Each row below holds a small network's activations on one input, seen along a few directions.
Each table varies a few parts of the input and shows all the possible inputs, shuffled.
A made-up example of a description, with smaller parts first: one of 2 separate values, together with either a single point or one of 11 places along a line or (one of 4 places along a line, together with one of 8 places around a ring).
Shared parts are said once, and a part with two or three values counts as separate values.

Rows:
row 1: [ 0.70  2.05  2.30  0.47  2.40  0.76 -1.47 -1.52  0.81  1.23  1.24  1.45
  1.43]
row 2: [ 1.24  1.38  0.69  0.02 -0.55  2.35 -0.32 -0.35 -0.03  0.09  0.23  0.63
  0.16]
row 3: [-1.09  0.05 -0.25  0.32  0.41 -0.89  0.91 -0.24  1.89  0.03 -0.36  0.62
  1.32]
row 4: [-4.78 -0.84  1.93 -2.83 -1.04 -7.14  1.06  0.06 -1.19  0.45 -4.03 -1.96
 -2.73]
row 5: [ 0.31 -0.91 -1.29  0.41  1.08  0.45  0.32  0.70  0.00  0.47  0.76 -0.38
  0.95]
row 6: [ 1.94  1.19  0.82  0.04 -0.92  2.01 -0.42 -0.12  0.07  0.46  0.57  0.38
 -0.04]
row 7: [-1.01  0.25  0.31  0.29  1.96 -1.20 -0.06 -0.19  2.21 -0.60 -0.06  0.82
 -0.09]
row 8: [ 0.36 -0.54 -2.11  0.00  1.38  1.50 -1.17  0.84 -0.14 -1.91  0.16 -0.01
 -2.61]
row 9: [ 0.86 -1.75 -2.21  0.17 -1.65  1.45  0.44  0.64 -0.74 -0.65  0.52 -0.82
 -0.68]
row 10: [ 0.30 -0.12 -1.28 -0.21 -0.84  0.37  0.65  0.49  0.25 -1.87 -0.62  0.64
 -0.94]
row 11: [ 1.38  1.55  1.26 -0.08  0.88  2.13 -1.39 -0.21  0.32 -0.58  0.33  0.77
 -1.23]
row 12: [-0.21 -0.18 -0.16  0.42  0.03 -1.06  0.68 -0.01  1.76  0.36  0.01  0.22
  1.25]
row 13: [-3.95 -1.08  1.01 -1.51 -0.01 -4.83  0.42  0.16 -3.84  0.68 -2.63 -2.91
 -2.93]
row 14: [ 0.62  1.87  1.73  0.53  0.87  1.03 -0.54 -1.56  0.44  1.87  0.98  1.34
  2.86]
row 15: [-0.39 -0.96  0.18  0.51 -1.36 -1.07  0.99 -0.11  1.52  0.74 -0.03  0.04
  1.97]
row 16: [ 1.73  0.49  1.14  0.20 -2.16  1.99 -0.01 -0.29 -0.26  0.84  0.74  0.21
  0.67]
row 17: [-0.55 -0.37 -0.84  0.38  2.99  0.40 -0.55  0.58  0.35 -0.40  0.78  0.27
 -0.41]
row 18: [ 0.18 -1.73 -0.93  0.52 -0.31  0.47  0.71  0.59 -0.32  0.82  0.76 -0.58
  1.66]
row 19: [ 1.09 -0.29 -1.19 -0.09 -1.18  0.14  0.47  0.70  0.20 -1.56 -0.19  0.25
 -1.08]
row 20: [ 0.26 -0.76 -2.62  0.03 -0.04  1.77  0.04  0.68 -0.50 -1.31  0.01 -0.22
 -1.24]
row 21: [ 0.46  0.07 -0.72 -0.25  0.62  0.10 -0.47  0.65  0.53 -2.55 -0.45  0.86
 -2.30]
row 22: [-0.58 -0.62 -1.36  0.40  1.44  0.71  0.48  0.48 -0.01  0.17  0.46  0.05
  1.00]
row 23: [ 1.25  0.88  2.16  0.70 -0.91  0.74 -0.47 -1.38  0.13  2.64  1.30  0.93
  3.46]
row 24: [ 1.41  1.61  1.84  0.54  0.44  0.73 -0.71 -1.30  0.46  2.25  1.26  1.07
  2.72]
row 25: [ 1.04 -0.98 -2.56  0.07 -0.38  1.45 -0.09  0.87 -0.39 -1.02  0.37 -0.62
 -1.37]
row 26: [ 0.87 -1.04 -0.85  0.00 -2.47  0.10  0.93  0.51 -0.07 -1.17 -0.09  0.05
 -0.40]
row 27: [-3.45  0.80  2.99 -1.07 -0.68 -4.43 -0.41 -0.66 -3.44  0.53 -2.02 -3.12
 -1.40]
Describe the family of inputs behind these rows.
Answer: one of 3 separate values, together with either a single point or (one of 2 separate values, together with one of 4 places along a line)
The inputs of row 2 and row 20 match in every part but the choice among 3 separate values. If row 16 is changed in the same way as row 2 into row 20, which row does it become?
Answer: row 9
Which other rows agree with row 10 in the choice among 3 separate values? List them by row number.
Answer: row 3, row 4, row 7, row 12, row 15, row 19, row 21, row 26
Which other rows does row 11 become when the choice among 2 separate values takes its other values? List them by row number.
Answer: row 1
Which other rows does row 5 become when the place on the line of 4 takes its other values? List them by row number.
Answer: row 17, row 18, row 22

Rows:
row 28: [-1.09 -1.68 -1.50 -0.40 -1.87 -1.70  1.16  0.75 -0.66 -0.85 -1.11 -1.21
 -1.02]
row 29: [ 1.87  0.91  0.36  0.72  0.27  2.46 -0.71 -0.44  0.97  0.20  1.28  1.34
  1.27]
row 30: [-0.82 -0.81 -1.07 -0.58 -0.68 -0.90  0.39  0.85 -1.07 -1.42 -1.00 -1.19
 -2.13]
row 31: [-1.08 -0.81 -1.61 -0.40  1.31 -0.74  0.07  0.99 -0.27 -1.79 -0.85 -0.32
 -2.22]
row 32: [-0.76 -0.52 -1.26 -0.78  0.30 -0.68  0.03  0.78 -0.64 -1.50 -1.03 -0.52
 -2.63]
row 33: [ 1.95  1.16  0.07  0.65  0.92  2.38 -0.86 -0.49  1.17  0.23  1.30  1.46
  0.94]
row 34: [-0.87 -0.79 -1.03 -0.73 -0.29 -0.68  0.12  0.78 -0.82 -1.60 -1.04 -0.72
 -2.35]
row 35: [-4.65  0.44  4.51 -1.72 -0.04 -7.28  0.23 -1.15 -1.87  2.39 -2.78 -2.20
 -0.40]
row 36: [-2.44  2.67  5.59 -0.38  0.66 -3.60 -0.36 -2.64 -0.56  4.14 -0.69 -0.12
  3.47]
row 37: [ 1.60  0.90  0.01  0.93  1.29  2.46 -0.72 -0.41  1.56  0.13  1.50  1.37
  1.11]
row 38: [-1.09 -0.81 -1.33 -0.46  0.63 -0.63  0.18  0.88 -0.30 -1.59 -0.93 -0.60
 -2.50]
row 39: [ 1.75 -0.06 -0.02  0.77 -1.36  1.63  0.70 -0.32  1.04  1.00  1.18  0.98
  2.62]
row 40: [ 2.01  0.43  0.18  0.90 -0.35  2.40 -0.27 -0.40  0.42  0.95  1.60  0.96
  1.87]
row 41: [-0.97 -1.59 -1.58 -0.54 -1.17 -1.07  0.72  0.92 -0.85 -0.76 -0.99 -1.36
 -1.37]
row 42: [ 1.58  0.94 -0.25  0.97  2.01  2.32 -0.89 -0.33  1.65 -0.08  1.70  1.63
  1.40]
row 43: [ 1.94  0.87  0.33  0.83 -0.14  2.29 -0.37 -0.33  0.70  0.41  1.29  0.90
  1.47]
row 44: [-0.75 -1.30 -1.29 -0.51 -0.82 -0.87  0.43  0.71 -1.36 -0.97 -0.80 -1.21
 -1.82]
row 45: [ 1.82  0.07 -0.11  0.73 -0.67  2.22  0.15 -0.17  0.90  1.11  1.36  0.80
  2.29]
The inputs of row 42 and row 31 match in every part but one. If row 29 is changed in the same way as row 42 into row 31, which row does it become?
Answer: row 34
Describe the family of inputs behind these rows.
Answer: one of 2 separate values, together with either a single point or one of 8 places along a line

Rows:
row 46: [-1.57  0.39  0.67 -0.16 -0.04 -0.88  0.09 -1.28 -0.52  1.62 -0.10 -0.48
  2.21]
row 47: [ 0.36  1.62  3.12  0.22 -1.48 -1.23 -0.47 -0.80  0.07  1.29 -0.26 -0.18
  1.27]
row 48: [ 0.61  1.74  2.14  0.32  1.80  1.15 -0.95 -0.53 -0.69  0.65  0.90  0.57
  0.20]
row 49: [-0.09  1.08  2.29 -0.31 -0.23 -0.79 -0.68 -1.19 -1.44  2.32  0.05 -1.29
  1.62]
row 50: [-0.99 -0.08 -0.69 -0.13 -1.84 -1.38  1.54  0.44  0.43 -1.04 -1.20 -0.52
 -0.21]
row 51: [ 0.63  1.91  1.35  0.41  1.79  1.03 -1.50 -0.91 -0.72  1.24  1.00 -0.01
  0.23]
row 52: [ 0.23  0.48 -1.49 -0.06  0.33  0.43  0.45  0.49  1.26 -2.59 -0.69  0.47
 -0.89]
row 53: [-0.46  0.03 -1.69  0.06  1.37  0.92  0.54  1.00 -0.46 -1.75 -0.66  0.23
 -0.76]
row 54: [ 0.03  1.50  0.69  0.62  0.93  0.62 -0.34 -1.16  1.86 -0.88  0.28  1.54
  0.70]
row 55: [-0.25  0.95  3.07 -0.25 -0.30 -0.68 -0.21 -0.64 -1.40  1.85 -0.08 -0.65
  1.56]
row 56: [ 1.25  2.41  2.29  0.34  0.62  0.66 -1.07 -0.91  0.96 -0.11  0.91  0.89
 -0.08]
row 57: [-0.97 -1.26 -0.96 -0.48 -1.57 -0.79  0.19  0.18 -2.24 -0.12 -0.76 -2.26
 -2.04]
row 58: [-1.17 -1.74  0.50  0.05  0.36 -1.92  0.68  0.63 -0.08  0.84  0.20 -0.94
  0.72]
row 59: [-0.08 -0.82 -1.22  0.73  2.48 -0.28 -0.93  0.46  0.47  0.17  0.91 -0.28
 -0.26]
row 60: [-0.09 -0.50 -1.91 -0.19  0.40  0.82 -1.28  0.85 -1.68 -1.46  0.00 -0.88
 -2.63]
row 61: [-0.03 -0.73 -1.14 -0.35  0.47  0.92 -0.71  1.16 -1.64 -2.09 -0.15 -0.35
 -2.59]
row 62: [-1.11  0.89  1.51  0.31 -1.26 -1.30  0.32 -0.94  0.98  0.54 -0.41  0.61
  1.90]
row 63: [-0.52 -1.20  0.58  0.41 -0.74 -2.46  0.44  0.43  1.42  0.24 -0.01 -0.54
  0.49]
row 64: [ 5.49 -1.35 -2.74  2.06 -3.66  4.20  1.05  0.00 -0.21  0.33  3.40  1.85
  4.35]
row 65: [ 0.35  0.16 -1.86 -0.74  0.65  0.70  0.48  0.68  0.70 -1.34 -0.83  0.98
 -1.18]
row 66: [ 0.71 -0.36 -0.88 -0.49 -0.54  0.44 -0.79  0.62  0.11 -2.96 -0.22 -0.14
 -2.70]
row 67: [-0.28 -1.60  0.25 -0.41 -0.35 -2.16  0.48  0.41  0.94  1.36 -0.24 -0.15
  0.29]
row 68: [-0.06 -1.03 -0.46  0.61  2.52 -0.17 -0.36  0.81  0.49 -0.43  0.78  0.25
 -0.25]
row 69: [ 0.75 -0.86 -0.65 -0.18  1.75 -0.38 -0.43  0.53  1.63 -0.01  0.61  1.01
 -0.72]
row 70: [ 0.65  1.14  2.79 -0.66 -1.05 -0.93 -0.42 -0.83 -0.42  2.36 -0.53  0.17
  1.14]
row 71: [ 0.80 -0.65 -1.27 -1.15 -0.23  0.71 -0.77  0.82 -0.44 -1.70 -0.34  0.38
 -3.00]
row 72: [ 0.20  1.09  0.32 -0.11  1.29  0.89 -0.32 -1.01  1.31  0.35  0.10  2.01
  0.48]
row 73: [-1.06 -1.56 -0.25  0.02  0.40 -2.02  0.19  0.11 -0.11  1.33  0.35 -1.54
  0.74]
row 74: [-0.83  0.42  1.18 -0.55 -0.85 -0.99  0.37 -0.95  0.50  1.64 -0.67  0.97
  1.74]
row 75: [ 1.42  1.98  1.91 -0.41  0.99  0.94 -1.04 -0.77  0.41  1.08  0.73  1.36
 -0.26]
row 76: [-1.71  0.23  1.44 -0.10 -0.10 -0.77  0.57 -0.75 -0.48  1.14 -0.24  0.15
  2.16]
row 77: [-1.57 -0.37 -1.56 -0.47 -0.77 -0.93  1.30  0.23 -1.14  0.10 -0.81 -1.51
 -0.06]
row 78: [-1.66 -0.56 -0.79 -0.45 -0.79 -0.83  1.79  0.73 -1.09 -0.40 -0.99 -0.90
 -0.07]
row 79: [ 0.62 -0.52 -0.28  0.52  1.42 -0.65 -0.46  0.37  2.18 -1.24  0.76  0.51
 -0.47]
row 80: [-0.60  0.86  0.53  0.66  2.09  1.09 -0.25 -0.75  0.22 -0.08  0.26  1.23
  0.95]
row 81: [-0.14 -1.41 -0.38 -0.96 -2.22 -0.94  0.49  0.40 -1.12 -0.15 -1.40 -0.89
 -2.40]
row 82: [ 4.40 -0.61 -2.45  1.89 -1.42  8.16  0.11  0.99  3.13  0.32  3.03  1.06
  2.29]
row 83: [-0.76 -0.47 -1.01 -0.93 -1.46 -1.07  1.59  0.47 -0.05  0.10 -1.42 -0.12
 -0.44]
row 84: [-1.04 -1.46 -0.20 -0.48 -1.57 -0.70  0.68  0.67 -2.20 -0.63 -0.94 -1.65
 -2.03]
row 85: [-0.34 -1.06 -0.04 -0.18 -2.59 -1.24  0.44  0.37 -0.64 -1.30 -1.20 -1.30
 -2.16]
row 86: [-0.60  1.06 -0.25  0.75  2.07  0.98 -0.80 -1.12  0.19  0.52  0.38  0.67
  0.96]
row 87: [-0.51  0.26 -2.47  0.20  1.31  0.82 -0.02  0.68 -0.49 -1.13 -0.51 -0.30
 -0.79]
Describe the family of inputs behind these rows.
Answer: one of 2 separate values, together with either a single point or (one of 4 places along a line, together with one of 5 places along a line)
The inputs of row 87 and row 77 match in every part but the choice among 2 separate values. If row 61 is changed in the same way as row 87 into row 77, which row does it become?
Answer: row 84
The inputs of row 65 and row 83 match in every part but the choice among 2 separate values. If row 53 is changed in the same way as row 65 into row 83, which row does it become?
Answer: row 78
A walk changes only the place on the line of 5. It starts at row 56 and steps to row 54. List the rest of the walk in order.
Answer: row 79, row 52, row 66
Which other rows does row 80 become when the place on the line of 4 takes its other values? List them by row number.
Answer: row 54, row 72, row 86
